These are the activations of a small neural network, seen along a few directions. Each row is one input.
Each table varies a few parts of the input and shows all the possible inputs, shuffled.
A made-up example of a description, with smaller parts first: one of 2 separate values, together with either a single point or one of 9 places along a line or (one of 4 places along a line, together with one of 5 places around a ring).
Shared parts are said once, and a part with two or three values counts as separate values.

Other details of the inputs shift rows strongly along two fixed directions, in all tables alike. That doesn't count.

A family of inputs:
r1: 3 8 22 -15 3 -2 -4 -16 16 24 9 5
r2: -4 2 21 -13 6 -10 4 -26 14 7 6 -3
r3: 5 2 25 -1 3 -7 1 -6 14 24 13 1
r4: -5 -7 25 -2 3 -17 10 -13 13 9 9 -4
r5: -1 4 -49 4 -7 13 1 7 -17 -23 -11 1
r6: -2 3 13 -4 -6 26 -32 0 -15 -11 -4 0
r7: -1 11 17 -11 1 -2 -5 -19 9 24 7 3
r8: 0 -1 18 -14 9 -6 4 -25 18 3 7 -2
r9: -5 -7 23 12 -1 8 -16 9 -16 -26 -4 -11
r10: -4 -6 24 11 -4 8 -19 15 -16 -19 -5 -10
r11: -6 0 15 -3 -3 14 -22 0 -14 -19 -8 -6
r12: -7 -10 22 7 -7 7 -17 13 -15 -17 -5 -7
r13: -10 -1 16 -4 -8 18 -23 3 -16 -16 -11 -2
r14: 3 2 24 2 3 -10 3 -6 10 21 10 -3
r15: -4 8 17 -15 -4 -3 -3 -16 9 26 5 6
r16: -3 -5 14 -4 3 18 -20 -6 -10 -30 -5 -5
r17: -7 -3 20 9 -13 15 -26 12 -20 -6 -3 -3
r18: -3 -11 21 9 -1 10 -17 8 -10 -26 -2 -10
r19: -6 -1 19 -16 7 -8 7 -27 12 5 5 0
r20: 15 9 -33 12 -1 -11 23 16 12 20 6 6
r21: 9 5 -35 12 4 -17 29 6 9 8 6 -1
r22: 7 -1 24 -1 6 -7 3 -6 14 18 13 -1
r23: 2 0 -36 20 -11 5 7 31 -16 -15 -11 -1
r24: 14 4 -30 12 4 -15 31 14 16 12 4 3
r25: 8 13 -36 0 3 -11 26 0 13 14 -2 5
r26: 7 3 -44 6 -2 15 -1 16 -12 -26 -12 0
r27: 6 8 -38 23 -11 10 -2 28 -18 -7 -7 -1
r28: -4 -7 26 -2 6 -16 12 -12 12 7 9 -3
r29: 7 11 -39 -3 6 -11 25 -10 11 8 3 3
r30: -2 -9 19 7 1 12 -18 8 -12 -22 1 -9
r31: -5 8 15 -1 -10 19 -29 4 -17 -6 -7 -1
r32: -3 2 22 13 -11 12 -24 18 -16 -4 -3 -5
r33: 0 -1 23 -2 0 -10 3 -8 9 22 10 0
r34: 10 -3 -36 19 -3 7 4 30 -13 -25 -8 -4
r35: -20 -36 14 -38 17 -17 5 -12 9 15 -12 31
r36: -7 -1 16 -2 0 16 -21 -6 -15 -28 -8 -7
r37: 9 -3 -38 20 0 6 9 23 -11 -30 -6 -5
r38: 1 -3 -40 18 -8 6 4 22 -19 -23 -7 -4
r39: -18 -42 20 -24 16 -24 10 3 7 15 -9 27
r40: 14 18 -41 -8 9 -25 41 -19 30 41 12 9
r41: -1 1 13 -5 -3 25 -30 -2 -15 -16 -4 -3
r42: 2 3 22 -13 8 -4 3 -15 18 14 5 2
r43: 3 0 -39 23 -6 2 7 23 -14 -25 -8 -7
r44: -8 -1 19 -16 3 -9 4 -28 13 8 5 -1
r45: 5 7 -42 -5 1 -12 26 -4 10 8 -2 6
r46: -3 4 19 -17 1 -4 -2 -24 11 22 7 4
r47: 5 14 -44 -4 -5 -5 18 -6 7 21 1 10
r48: -4 -3 24 13 -5 9 -17 18 -14 -13 -6 -8
r49: 10 7 -40 -6 9 -8 24 -11 15 5 5 4
r50: -2 2 27 -2 -4 -12 3 -3 11 29 10 2
Each input here is: one of 2 separate values, together with either a single point or (one of 3 separate values, together with one of 8 places along a line).
Changing only the choice among 2 separate values turns r46 into r33. The same change can be made to r31. Which row results?
Answer: r32
Changing only the choice among 2 separate values turns r19 into r28. The same change can be made to r44. Which row results?
Answer: r4
Which other rows does r26 become when the choice among 3 separate values takes its other values? List them by row number.
Answer: r11, r45
Which other rows does r3 become when the choice among 2 separate values takes its other values? List them by row number.
Answer: r6

A family of inputs:
r51: 3 1 -19 -1 2 -10 16 0 7 9 1 5
r52: -2 1 -2 3 -4 10 -11 5 -10 -13 -5 -3
r53: -4 -4 -2 2 -3 8 -9 7 -11 -14 -6 -1
r54: 5 7 4 16 -7 9 -9 11 -9 -8 2 -10
r55: 3 2 8 -10 8 -17 17 -16 21 25 10 5
r56: -4 -1 26 -7 2 0 -8 -10 2 3 3 -2
r57: 3 -2 -19 -2 4 -10 17 1 7 8 0 6
r58: -4 -7 -1 1 -1 7 -8 8 -11 -15 -7 0
r59: 5 6 -22 1 2 -6 15 -3 7 7 2 2
r60: -2 -4 -2 2 -2 9 -10 6 -10 -14 -6 -1
r61: 4 2 -19 -1 3 -8 15 0 8 9 1 5
r62: -1 1 -3 3 -4 11 -12 5 -11 -10 -4 -2
r63: -7 -5 58 -17 7 -7 -9 -24 15 16 10 -1
r64: 11 13 -13 13 -2 -8 15 5 9 14 9 -5
r65: -2 0 -2 3 -6 13 -14 7 -13 -14 -6 -2
r66: -4 -6 -2 2 -3 7 -9 8 -11 -12 -7 1
r67: 3 -1 -21 0 3 -10 17 1 7 5 0 4
r68: -5 -2 31 -8 1 1 -11 -10 2 5 3 -2
What do these inputs look like to the network?
Answer: one of 2 separate values, together with either a single point or one of 8 places along a line
Which other rows does r58 become when the choice among 2 separate values takes its other values? List them by row number.
Answer: r57
Start at r62 and move only the place on the line of 8, one step at a time. The first step leads to r65. Which rows follow, in order?
Answer: r68, r55, r61, r51, r66, r57

A family of inputs:
r69: -1 15 39 13 -12 20 -35 10 -17 -4 -1 -14
r70: 15 16 -18 4 7 -21 36 -19 28 25 20 -4
r71: -10 4 30 -2 -9 21 -35 -9 -20 -19 -3 -11
r72: -2 -12 21 8 -1 7 -14 17 -9 -16 -6 -3
r73: 3 -3 -45 27 -14 3 6 37 -22 -14 -7 -1
r74: -12 -17 41 4 -6 8 -24 17 -16 -16 -8 -3
r75: -3 8 31 -19 -1 6 -14 -20 8 21 6 4
r76: 4 -4 -48 16 -1 7 11 22 -15 -36 -13 -3
r77: -11 -11 30 -10 -2 21 -35 2 -15 -14 -9 4
r78: 4 11 -38 15 -12 16 -5 10 -16 -23 -4 -9
r79: 5 7 37 10 -5 23 -33 4 -11 -17 3 -16
r80: -14 -2 30 -10 -6 22 -34 -7 -19 -17 -11 -4
r81: -3 9 20 17 -12 10 -21 12 -17 -1 0 -10
r82: 1 4 -20 14 -3 -5 9 21 -7 -3 -9 0
r83: 10 -7 -32 -15 21 -23 35 -7 26 21 2 18
r84: -17 -12 32 -10 -2 13 -27 -5 -18 -28 -13 -4
r85: 6 -8 -46 19 -1 5 10 30 -14 -31 -12 -2
r86: -5 -2 -40 -1 -5 11 -2 12 -19 -24 -21 6
r87: 9 1 -31 9 0 -18 29 18 10 13 0 6
r88: -11 2 31 -6 -6 21 -33 -8 -18 -22 -8 -9
r89: 18 10 -42 -4 10 -1 16 0 13 14 4 10
r90: -10 -7 13 -23 9 -20 17 -24 18 19 0 10
r91: -5 -17 43 -4 7 -13 1 -1 11 7 5 0
r92: -11 -3 43 -25 3 -2 -11 -23 11 20 4 6
r93: -3 7 43 1 0 -7 -6 -5 7 20 7 -6
r94: -4 -12 -31 1 -2 1 3 10 -10 -5 -7 11
r95: 2 5 48 -10 10 -9 3 -27 22 14 16 -8
r96: 11 5 -17 -4 15 -26 41 -15 30 17 11 2
r97: 15 13 -31 24 -12 17 -5 28 -12 -12 -3 -7
r98: 0 0 -37 7 -4 10 1 13 -14 -32 -13 -3
r99: 9 3 -6 10 2 2 5 7 3 -6 3 -7
r100: 1 -16 10 -25 23 -25 24 -19 29 24 6 17
r101: -9 -12 -40 -3 -6 9 -1 18 -19 -22 -20 12
r102: 3 12 35 8 -5 26 -32 -4 -12 -22 3 -17
r103: 16 7 -23 7 6 -23 38 3 28 30 12 3
r104: -1 -2 37 11 -5 19 -31 4 -15 -18 5 -15
r105: 13 11 -23 6 2 -25 37 5 25 35 11 4
r106: -7 9 29 -8 -10 27 -38 -9 -18 -13 -7 -6
r107: 1 -1 -33 -18 8 -23 36 -10 23 27 -1 18
r108: 4 10 11 -13 8 -19 21 -29 30 24 15 -2
r109: -9 4 46 -22 3 -8 -6 -36 15 28 12 0
r110: 0 4 40 -22 7 -3 -8 -26 21 31 12 8
r111: -5 13 30 -3 -9 26 -37 -10 -17 -17 -4 -12
r112: 11 5 -22 20 -8 2 5 19 -4 0 4 -5
r113: 8 -9 -33 -9 17 -25 34 -9 21 24 9 15
r114: 8 -3 -55 5 3 17 -2 23 -16 -23 -14 9
r115: -13 -7 40 13 -9 7 -28 11 -23 -10 -2 -10
r116: 11 21 -28 8 -7 11 1 -1 -1 -9 1 -8
r117: -14 -10 32 1 -7 14 -29 -6 -18 -26 -1 -11
r118: 10 -2 -33 15 4 -18 30 6 9 6 9 -2
r119: -15 -13 32 -18 1 -7 -8 -18 2 14 4 7
r120: -3 -2 -30 19 -7 1 4 31 -19 -17 -15 0
r121: 3 0 -21 -11 11 -29 40 -18 29 17 7 5
r122: -5 0 -40 10 -9 8 -1 9 -22 -24 -11 -3
r123: -4 -6 48 -6 9 -16 5 -27 17 13 19 -8
r124: 6 -4 -31 17 0 8 3 25 -12 -28 -10 -4
r125: -17 -24 31 -14 1 13 -28 4 -16 -20 -14 9
r126: -10 -15 49 -29 14 -14 -1 -24 21 23 5 13
r127: -3 2 -39 3 -4 10 0 11 -18 -28 -18 0
r128: 13 3 -24 -11 15 -19 28 -14 26 32 13 13
r129: 1 5 -57 8 -14 18 -4 19 -23 -14 -12 6
r130: 13 18 18 0 1 -18 18 -9 28 43 19 -1
r131: -6 -6 41 -18 4 -2 -12 -21 11 23 10 7
r132: -1 1 -25 -11 5 -28 35 -22 20 30 7 10
r133: 10 9 -46 28 -17 11 1 35 -20 -10 -5 -4
r134: 2 -9 22 3 5 -24 18 -6 19 25 16 -1
Changing only one part turns r73 into r87. The same change can be made to r122. Which row results?
Answer: r127
Changing only one part turns r134 into r97. The same change can be made to r132. Which row results?
Answer: r106
What do these inputs look like to the network?
Answer: one of 6 places along a line, together with one of 11 places along a line
Which other rows does r83 become when the place on the line of 6 takes its other values? List them by row number.
Answer: r89, r100, r113, r114, r128

A family of inputs:
r135: -1 -2 -9 2 1 -2 3 6 -4 -4 -5 2
r136: -2 -3 -11 -1 -3 0 0 5 -3 0 -5 4
r137: -1 -1 2 -4 2 3 -6 -1 -3 -3 -2 2
r138: 11 6 -5 -17 18 -41 50 -28 50 54 22 11
r139: 6 4 -40 5 0 1 12 6 -3 -6 -4 5
r140: 4 1 -26 1 -1 2 5 6 -3 -2 -4 6
r141: -7 -4 17 -7 -2 3 -11 -6 -3 -6 -2 -2
r142: 0 3 20 6 -2 2 -11 1 -3 1 4 -8
r143: -6 -3 16 -7 0 5 -11 -9 -4 -5 -1 -2
r144: 7 10 -22 10 -5 3 7 11 -2 1 0 -2
r145: -8 -9 34 -5 0 3 -16 -2 -5 -3 -2 1
r146: 2 4 6 9 -4 2 -5 5 -3 1 5 -6
r147: -1 -7 5 0 1 1 -3 4 -3 -4 -2 1
r148: 2 -2 -10 1 0 2 0 6 -1 -3 -3 3
r149: -2 4 33 1 -3 8 -16 -5 -2 -1 3 -8
r150: 6 7 -8 8 -5 4 0 8 -2 2 0 -2
r151: 3 3 -40 4 -2 1 12 9 -4 -2 -5 6
r152: -5 -4 3 -4 -2 2 -5 1 -4 -1 -2 2
r153: -4 -4 18 -3 2 5 -11 -4 -1 -6 -1 -1
r154: -2 -1 -11 -1 -1 -1 1 4 -4 -2 -5 2
r155: -1 0 -12 -1 0 2 0 1 -5 -2 -5 2
r156: -6 -6 32 -6 3 5 -18 -5 -2 -5 -1 -2
r157: -1 -2 -9 2 0 -2 4 3 -3 -8 -3 0
r158: -2 0 -12 0 -1 3 1 -1 -4 -3 -4 2
r159: 2 0 -11 1 1 2 2 1 0 -8 -2 -1
r160: -2 2 33 5 -3 5 -16 -5 -3 -1 6 -9
r161: -4 -8 19 -3 2 3 -8 0 -3 -5 0 -2
r162: 0 -1 -23 5 -1 -2 9 11 -3 -4 -4 4
r163: 3 8 5 5 -4 5 -4 1 -1 -3 2 -7
r164: 8 11 6 -2 5 -16 18 -11 21 27 11 -1
r165: 4 2 -40 4 -3 1 11 9 -4 -1 -7 7
r166: 1 0 -12 -2 0 3 0 3 -3 -3 -1 4
r167: -4 -7 19 -3 3 2 -8 -1 -4 -5 -1 -3
r168: -5 -3 3 -2 -2 2 -5 -2 -3 -3 -3 1
r169: 5 5 36 -8 8 -26 18 -24 32 42 22 0
r170: 3 6 5 8 -4 2 -4 1 -2 -3 5 -8
r171: 1 -3 -10 2 1 0 5 2 -2 -9 -2 -2
r172: -3 -2 16 -7 1 5 -11 -8 -3 -7 0 -1
r173: 0 -1 -23 6 -1 -2 10 7 -3 -6 -5 3
r174: -2 -5 5 1 2 2 -1 0 -2 -7 -1 -1
Changing only one part turns r140 into r139. The same change can be made to r169. Which row results?
Answer: r160
Changing only one part turns r159 into r153. The same change can be made to r171. Which row results?
Answer: r174
What do these inputs look like to the network?
Answer: one of 5 places along a line, together with either one of 2 separate values or one of 6 places around a ring
Which other rows does r138 become when the place on the ring of 6 takes its other values? List them by row number.
Answer: r151, r152, r161, r162, r166
